A small network was shown many inputs. Here are its activations along a few directions, one row for each input.
In each table, some parts of the input vary, and every possible input appears once, in random order.
Descriptions start from the smaller parts, as in this example, which fits no table here: ring(5) and (point or line(11) or (values(3) and line(6))).
Shared parts are said once, and a part with two or three values counts as separate values.
In the rows, zero is written as 128.

Other details of the inputs vary at random and push rows far along three fixed directions, the same in every table; ignore that.
To show where, the next rows are all for the same input, with only those details redrawn:
109	138	146	112	109	184	138	174	116	117	125	98	147
102	139	150	90	117	166	116	175	131	131	144	108	152
83	149	160	63	133	130	83	177	147	165	199	118	158
137	90	128	57	141	143	52	157	193	131	86	151	158
79	151	163	61	132	133	88	179	146	164	201	116	158
168	117	110	128	162	77	27	132	157	183	182	149	133
147	103	124	115	111	193	125	161	138	92	53	116	146
89	160	158	112	105	180	151	181	100	128	166	86	148

Rows:
r1: 173	126	103	202	131	111	144	134	100	134	144	128	108
r2: 108	187	123	162	144	101	126	100	66	150	238	107	110
r3: 112	167	127	180	124	98	143	122	90	185	235	100	129
r4: 179	112	93	170	121	99	118	66	124	128	94	144	87
r5: 57	153	143	75	124	126	148	132	100	135	180	112	133
r6: 187	93	89	152	150	106	39	94	178	143	112	162	133
r7: 78	137	152	51	138	117	119	170	136	189	188	113	149
r8: 175	130	110	220	105	122	164	106	100	110	129	129	95
r9: 122	106	123	112	113	125	142	138	153	81	66	141	153
r10: 55	167	162	59	118	107	129	115	126	152	191	128	121
r11: 123	95	133	88	134	115	105	139	187	119	65	164	173
r12: 165	132	120	188	144	69	122	143	100	164	159	127	138
r13: 172	92	112	143	190	81	51	116	138	149	86	155	125
r14: 195	120	92	173	166	120	91	106	98	143	105	134	112
r15: 115	112	155	120	137	158	137	116	130	79	63	145	115
r16: 159	147	105	196	107	89	130	93	128	127	142	133	100
r17: 162	143	93	228	114	105	165	109	77	108	141	109	112
r18: 155	138	113	130	178	37	44	95	167	143	174	163	146
r19: 169	82	114	123	199	73	36	109	163	142	97	181	114
r20: 172	152	98	232	133	163	166	87	51	112	116	100	106
r21: 119	172	146	135	150	97	106	94	101	162	233	138	100
r22: 154	124	104	154	153	56	67	109	158	182	177	158	140
r23: 128	86	116	80	128	149	117	121	171	135	71	139	146
r24: 139	88	119	99	131	162	143	140	137	118	72	136	119
r25: 79	144	165	89	98	154	179	137	119	135	173	109	117
r26: 144	113	144	103	149	152	129	147	158	82	62	143	153
r27: 103	147	129	121	156	71	99	110	114	205	227	130	128
r28: 102	124	143	71	132	120	112	176	155	151	130	133	164
r29: 122	110	134	154	132	195	166	122	107	67	14	116	137
r30: 136	178	151	173	153	95	135	147	84	153	197	100	149
r31: 128	121	126	133	86	167	173	120	152	61	24	130	125
r32: 93	130	141	83	138	151	151	159	99	144	121	110	139
r33: 139	118	128	143	118	157	167	165	111	109	69	110	149
r34: 101	147	125	161	76	188	223	150	86	64	93	85	135
r35: 81	131	167	59	126	109	116	146	180	132	153	157	142
r36: 199	91	88	179	139	115	119	122	134	127	91	146	106
r37: 134	109	128	73	158	163	105	132	149	110	82	152	126
r38: 133	134	114	167	168	70	83	93	106	134	159	140	113
r39: 197	98	83	193	143	127	138	114	83	142	80	119	105
r40: 170	113	101	172	136	119	140	121	101	153	145	121	96
r41: 116	140	138	145	96	184	206	176	84	113	103	83	142
r42: 185	78	105	128	169	57	60	127	184	146	100	189	134
r43: 63	191	181	68	137	92	107	127	173	130	190	134	152
r44: 154	134	91	186	126	81	119	100	106	150	186	119	112
r45: 95	135	161	82	112	156	113	137	167	113	156	134	127
r46: 142	106	127	104	120	176	106	160	147	108	77	123	148
r47: 117	104	130	53	114	116	91	114	219	115	74	165	135
r48: 128	124	113	138	98	180	141	129	128	72	96	108	130
r49: 106	147	148	132	105	194	167	167	105	99	145	96	124
r50: 74	150	155	81	131	131	147	170	101	178	192	100	143
r51: 130	87	134	72	125	141	123	109	160	114	75	158	116
r52: 74	151	164	81	138	110	135	176	137	154	195	130	145
r53: 112	179	137	147	119	88	88	102	141	158	236	121	105
r54: 176	123	108	212	104	131	165	97	98	117	131	119	90
r55: 74	196	161	119	101	170	180	112	87	105	161	96	112
r56: 116	166	123	207	114	132	188	115	46	165	205	82	113
r57: 145	116	93	126	156	54	72	88	130	172	180	152	112
r58: 66	155	143	93	105	135	169	140	105	142	196	92	131
r59: 92	144	143	119	109	151	166	147	126	135	145	108	151
r60: 176	121	98	207	125	129	158	127	88	135	140	113	99
r61: 101	147	139	136	70	182	203	123	119	85	93	95	117
r62: 133	120	139	104	153	136	105	123	176	100	67	147	174
r63: 111	136	144	142	118	159	152	103	118	69	48	126	110
r64: 129	82	124	56	151	137	106	139	164	133	77	158	126
r65: 137	86	120	67	138	129	91	155	176	145	78	144	156
r66: 103	136	151	136	85	184	211	128	86	102	123	102	106
r67: 141	106	131	134	93	173	178	127	140	81	64	131	116
r68: 94	141	145	132	104	169	185	153	119	105	99	108	157
r69: 86	139	134	93	107	133	152	144	136	117	150	115	143
r70: 180	89	75	168	126	119	124	87	118	114	81	135	107
r71: 116	100	129	56	111	133	109	102	187	116	67	154	124
r72: 122	87	135	55	134	136	106	108	164	113	73	169	121
r73: 166	148	112	230	101	94	163	96	102	105	118	125	101
r74: 89	180	182	137	114	161	192	141	106	85	153	105	138
r75: 184	99	89	145	125	83	87	67	166	144	103	154	94
r76: 158	129	129	185	131	67	121	110	129	137	162	156	112
r77: 75	119	142	44	149	123	101	128	153	158	133	145	153
r78: 194	100	84	203	143	138	154	105	71	116	83	128	85
Q: What do these inputs look like to the network?
A: line(6) and (values(4) or line(9))
Q: Changing only the line(6) part turns r21 into r20. The same change can be made to r66. Which row results?
A: r56
Q: A walk changes only the line(6) part. It starts at r12 and steps to r42. List the rest of the walk in order.
A: r11, r9, r76, r73
Q: Which other rows agree with r9 in the line(6) part? List them by row number.
A: r2, r5, r17, r18, r34, r38, r44, r48, r57, r58, r69, r70
Q: Change only the values(4) part in r53. List by row number the other rows that result.
A: r43, r55, r63
Q: Change only the line(6) part in r4. List by row number the other rows that result.
A: r27, r39, r51, r57, r64

Rows:
r79: 123	120	123	93	144	70	92	96	148	164	175	158	114
r80: 149	143	126	160	130	107	112	132	104	159	185	121	103
r81: 122	117	120	129	85	199	169	144	122	73	64	102	128
r82: 149	116	113	132	153	124	103	89	131	101	66	157	116
r83: 104	133	152	98	134	145	132	132	160	79	72	137	149
r84: 70	169	154	103	122	157	175	153	90	152	176	86	143
r85: 150	85	110	128	138	185	156	145	108	91	35	121	134
r86: 109	151	142	130	93	162	178	125	111	103	147	107	114
r87: 155	131	116	200	101	152	158	106	100	117	121	110	103
r88: 115	114	146	64	143	97	87	156	181	149	130	158	146
r89: 67	140	160	51	113	133	149	148	175	114	136	138	150
r90: 138	144	127	184	127	88	133	114	119	154	171	130	119
r91: 158	122	116	136	148	84	79	126	154	162	137	146	150
r92: 107	144	121	132	124	103	135	123	99	153	185	110	119
r93: 156	139	98	203	114	101	140	122	103	128	151	116	119
r94: 81	161	159	115	121	174	160	176	90	133	190	91	143
r95: 156	110	112	121	129	154	105	125	146	124	82	129	137
r96: 89	137	162	56	143	127	81	127	172	114	130	148	142
r97: 164	88	104	135	134	117	111	90	148	132	74	156	115
r98: 164	104	119	141	158	94	86	139	142	143	135	147	149
r99: 164	119	109	176	134	117	146	119	83	143	127	119	94
Q: Changing only one part turns r84 into r91. The same change can be made to r82. Which row results?
A: r83
Q: What do these inputs look like to the network?
A: values(3) and (point or line(6))
Q: Which other rows agree with r95 in the values(3) part? List them by row number.
A: r80, r81, r86, r87, r94, r96
Q: Change only the values(3) part in r86. List by row number the other rows that result.
A: r79, r89
